A small network was shown many inputs. Here are its activations along a few directions, one row for each input.
Each table varies a few parts of the input and shows all the possible inputs, shuffled.
Descriptions start from the smaller parts, as in this example, which fits no table here: ring(8) and (point or ring(9) or (values(3) and line(4))).
Shared parts are said once, and a part with two or three values counts as separate values.

Other details of the inputs shift rows strongly along two fixed directions, in all tables alike. That doesn't count.
These rows show it; all are for the same input, with only those details redrawn:
32  -24  -6  4  -33  0  -24  37  -5  -51  -15  16
36  -23  -3  5  -31  7  -21  38  -5  -51  -17  5
6  -6  -19  21  -19  12  -5  -26  -6  23  25  23
-32  -25  47  -8  19  31  -17  -53  -37  -45  -46  -33
-42  -20  43  -5  12  33  -18  -55  -28  -55  -41  -46
56  -24  -28  18  -45  -12  -11  57  8  -26  -4  42
7  -7  -24  25  -23  11  -2  -23  6  23  24  23
16  -26  25  -8  -17  10  -22  16  -10  -80  -32  -10

Rows:
R1: 16  18  14  -35  -21  -9  15  85  17  -15  -24  -8
R2: 41  -11  0  -15  -43  -13  19  51  -6  -42  -10  -4
R3: 13  -12  -16  30  -17  19  0  -20  -3  24  19  12
R4: -46  12  44  -17  64  -27  -35  -29  -1  -33  -21  -62
R5: -15  1  -1  -13  -9  12  55  -50  -24  99  34  7
R6: -25  2  -57  4  69  34  77  -20  1  71  57  29
R7: -50  46  13  5  38  38  5  -76  -12  53  3  -25
R8: 27  39  -40  14  -21  -11  38  25  38  73  25  34
R9: -52  25  11  -4  59  -37  4  -54  -1  75  22  -18
R10: 41  3  -60  23  -35  -7  22  2  1  65  39  45
R11: 42  23  -19  11  -23  -9  -20  65  37  -29  -9  45
R12: -63  6  56  -12  66  -15  -54  -40  2  -51  -25  -54
R13: -6  3  20  -45  10  -66  -7  71  27  -26  -5  -23
Describe the family of inputs behind these rows.
> point or (values(3) and line(4))

Rows:
R14: -14  29  7  16  15  -10  8  -61  15  103  35  13
R15: 19  -23  -9  20  -18  -5  -9  4  8  -45  -12  14
R16: -24  -7  -4  16  30  27  -9  -86  -31  16  16  -8
R17: 31  -36  -13  -23  -2  -19  -4  94  -6  -95  -15  -9
R18: -16  19  -29  29  50  -11  -5  -66  -1  83  56  8
R19: -45  -10  69  -10  6  44  -13  -76  -24  -7  -27  -34
R20: 2  19  16  -14  1  57  -18  26  12  -95  -55  -1
R21: -2  32  -22  -10  32  51  38  7  16  23  3  15
R22: -21  8  2  5  9  -14  -16  -4  9  35  15  10
R23: -5  28  5  10  -6  -14  -11  -3  1  45  7  -18
R24: 40  -9  -56  36  -57  -2  0  31  22  59  53  65
R25: -40  -31  44  -2  14  24  -25  -27  -27  -78  -51  -33
R26: 6  -4  -9  8  15  -24  -34  44  5  -35  9  -6
R27: 4  -14  -25  32  3  19  -16  -23  -22  15  32  14
R28: -2  -35  17  -32  17  -13  11  28  -1  -86  -46  -30
R29: 62  -12  -58  -10  -45  -42  28  90  28  7  25  56
R30: -1  -10  3  12  7  -27  -23  42  27  -27  -7  -1
R31: 39  0  -1  0  -50  -1  -10  10  0  -33  -18  -13
R32: -13  2  -38  14  39  6  38  -59  -21  74  64  10
R33: 51  3  -2  -3  -37  -44  -24  102  32  -17  -13  25
R34: -4  -7  16  -17  -4  9  32  1  -1  38  9  2
R35: -25  2  50  -47  11  3  16  -21  -37  -58  -57  -64
R36: -27  2  30  -22  22  13  39  -61  -18  50  0  -12
R37: -47  -35  40  -28  35  13  9  -8  -20  -66  -42  -47
R38: -14  60  -18  15  30  29  2  4  26  29  6  27
R39: -45  -14  42  -19  19  30  -17  -90  -29  -24  -34  -29
R40: 52  -14  -56  1  -52  -32  25  106  22  16  38  59
R41: 21  13  -31  36  -46  15  6  -16  -10  75  32  19
R42: -3  20  -40  44  9  -34  10  -15  22  71  49  39
R43: 40  -11  16  -5  -39  -5  -11  20  2  -31  -24  18
R44: -61  9  47  -26  41  0  -20  -73  -1  -4  -17  -39
R45: 40  18  15  -20  -36  -50  -29  77  19  -79  -38  -24
R46: 0  7  -7  -7  -14  7  33  2  -16  39  7  -22
Changing only one part turns R22 into R40. The same change can be made to R44. Which row results?
> R29
Describe the family of inputs behind these rows.
> values(3) and (point or (values(2) and line(5)))
Which other rows does R29 become when the line(5) part takes its other values? List them by row number.
> R28, R32, R35, R36
Which other rows does R21 become when the values(3) part takes its other values? List them by row number.
> R20, R38
Which other rows agree with R20 in the values(3) part? List them by row number.
> R15, R16, R19, R24, R25, R27, R31, R39, R41, R43

Rows:
R47: 47  11  -7  23  -38  -21  -20  45  6  -13  8  10
R48: -18  -10  33  -29  21  19  23  -60  -24  -1  -22  -29
R49: -59  27  25  -42  67  -24  27  12  -1  0  -3  -48
R50: 0  -3  -35  6  -13  34  46  -3  5  74  35  18
R51: -26  49  0  -6  37  -52  12  4  22  79  31  15
R52: 1  35  -9  25  -9  11  8  -37  5  56  35  22
R53: 10  -7  -35  2  -6  6  60  -14  -21  55  33  17
R54: 5  -21  -32  7  -9  12  58  -12  -11  73  43  24
R55: -44  29  43  -47  69  -27  5  0  12  2  -17  -39
R56: 24  6  -6  -8  -45  -5  -4  44  11  -10  -18  28
R57: -29  4  31  -7  26  42  -1  -40  -13  8  -12  -5
R58: -9  -4  -41  37  17  19  23  -1  0  48  27  28
R59: -35  -16  37  18  18  13  -39  -37  -4  -17  -20  -35
R60: 2  26  -39  48  -5  -5  1  -30  21  55  29  31
R61: -39  6  1  6  42  34  14  -49  -13  -7  -10  -31
R62: -21  8  18  2  42  23  -9  -39  -8  -26  -35  -18
R63: 35  -13  -1  -1  -52  -12  -20  57  8  -8  -11  4
R64: -37  -2  39  -28  12  47  13  -43  -8  -1  -24  -25
R65: 6  -2  6  -35  -11  22  19  30  -15  -50  -26  -28
R66: 17  3  -50  27  9  1  5  -27  27  57  60  31
R67: 32  -2  -33  11  -22  -36  -28  31  20  -42  9  25
R68: 11  -16  -9  6  -4  11  40  -30  4  72  27  30
R69: -21  6  37  -19  -4  15  -18  -39  -30  -5  -31  -46
R70: -9  11  -23  13  1  32  28  -7  -11  47  33  22
R71: 45  8  -23  -15  -33  4  13  47  13  -7  -14  14
R72: 7  5  14  -1  -34  1  -18  40  17  -56  -18  9
R73: -30  -25  27  3  23  -2  -50  -46  -21  -23  -5  -29
R74: -2  7  -1  33  -12  10  -11  -30  -3  68  33  13
R75: 0  -24  26  -24  -26  -14  2  12  -6  -48  -37  -3
R76: -47  -23  17  -11  55  27  -5  -52  -33  -21  0  -21
R77: 9  12  16  -24  -32  -1  -7  20  3  -48  -38  -12
R78: 14  -36  27  -11  -36  -23  -9  25  -9  -37  -19  -16
R79: 34  -13  -53  4  -7  -17  2  51  5  -34  25  19
R80: -46  0  30  6  27  21  -29  -46  -6  -30  -38  -16
R81: 25  -18  -24  -1  -1  -10  -25  36  9  -28  10  36
R82: 9  9  -23  14  -26  -15  31  -32  -6  67  31  29
R83: 19  -15  -22  13  -19  -27  -29  33  18  -33  13  35
R84: -19  -19  39  -6  7  -4  5  -68  -31  14  -18  -46
R85: 35  0  -23  35  -24  -27  -31  43  18  -19  -1  6
R86: 23  2  -1  -12  -7  14  12  50  -2  -61  -11  -11
R87: 18  20  2  -14  1  -80  -19  89  38  1  8  -12
R88: 21  14  26  -17  6  12  -7  19  -5  -60  -33  -2
R89: 27  -10  -15  14  0  3  -18  49  22  -32  -22  27
R90: 18  -17  8  4  -4  -30  -48  8  -3  -59  -6  -23
Describe the family of inputs behind these rows.
> line(4) and (point or (values(2) and line(5)))
Changing only the line(4) part turns R59 into R89. The same change can be made to R84. Which row results?
> R48
Which other rows does R75 become when the line(4) part takes its other values? List them by row number.
> R54, R68, R78
Which other rows does R66 become when the values(2) part takes its other values? List them by row number.
> R81
